Each row below holds a small network's activations on one input, seen along a few directions.
In each table, some parts of the input vary, and every possible input appears once, in random order.
A made-up example of a description, with smaller parts first: one of 6 places along a line, together with either a single point or one of 9 places along a line or (one of 3 separate values, together with one of 5 places around a ring).
Shared parts are said once, and a part with two or three values counts as separate values.
(in the rows, 128 means zero)

Other details of the inputs vary at random and push rows far along three fixed directions, the same in every table; ignore that.

A family of inputs:
x1: [ 93 139 145 115 119 148 123 105 105  80 104 185]
x2: [ 93 114 146 134 143 132 129 123 101  80 124 169]
x3: [ 58 153 139 109 123 134 130 105 142  97 120 187]
x4: [ 86 133 145 152 129 123 122 120 111  90 100 165]
x5: [159  81 141 135 107 124 130  90 169 117 149 120]
x6: [ 97 143 142 127 112 131 110 126 128  85  96 171]
x7: [ 91 134 146 134 135 132 130 124 117  84  84 162]
x8: [ 73  98 162 132 160 146 147 115 107  89  75 202]
x9: [137 118 139 139 129 102 134 129 144  91 125 133]
x10: [208 171 131 111 119 146 211  98 131 176  95  88]
x11: [ 86  87 161 135 146 150 118 109 136  99  94 180]
x12: [ 52 157 121 131 163 168  85 206  52 147 101 138]
x13: [ 83  99 148 126 152 148 138 101  97  88  94 193]
x14: [ 71 171 123 120 144 146  72 192  74 141 106 154]
x15: [140 106 125 124 100  96 111 106 138  83 172 105]
x16: [137 127 122 119 120  83 157 106 187 119 185 106]
x17: [202 189 126 120 106 169 208  82 126 176  75 129]
x18: [172 161 140 121 151 175 222 118 108 165  77 133]
x19: [132 106 118 114 126  88 145  94 182 127 174 108]
x20: [159 202 108  95 145 182 234  94 123 206  88 106]
x21: [174  96 138 144  98  87 137 116 163  98 188  95]
x22: [124  85 144 138 123 118 131 116 135  98 140 142]
x23: [146 106  82 120 123 123  44 174 120 174 196  55]
x24: [ 88 101 129 118 138 119 122  88 178 122 146 151]
x25: [141 139 105 136 137  94  79 202 112 159 179  73]
x26: [167  93 126 148 111  87 131 101 159 117 149 113]
x27: [ 94 147 109 135 134 148  86 196  75 153 141 103]
x28: [162  78 147 128 111  86 112  91 190 105 152 109]
x29: [173 110 134 156 105  72 138 106 168  97 165 113]
x30: [103 121  96 135 149 138  47 193 113 167 131 103]
x31: [135 122  93 148 132 128  63 169 121 190 150  86]
x32: [155 118  97 125 131  90  74 186 122 173 181  59]
x33: [141 205  98 108 141 199 138 185  64 217  89 109]
x34: [133 128 140 127  93 119 117 117 138  93 146 137]
x35: [213 142 115 119 127 147 205  98 143 178  89  99]
Each input here is: one of 5 places along a line, together with either a single point or one of 6 places along a line.
Question: Changing only the place on the line of 5 turns x10 into x25. The same change can be made to x4. Which row results?
Answer: x29
Question: Change only the place on the line of 6 in x11. List by row number the other rows that result.
Answer: x5, x23, x28, x30, x31
Question: Change only the place on the line of 6 in x8. List by row number the other rows that result.
Answer: x13, x22, x26, x32, x35
Question: Which other rows agree with x17 in the place on the line of 5? List them by row number.
Answer: x1, x3, x6, x14, x33, x34
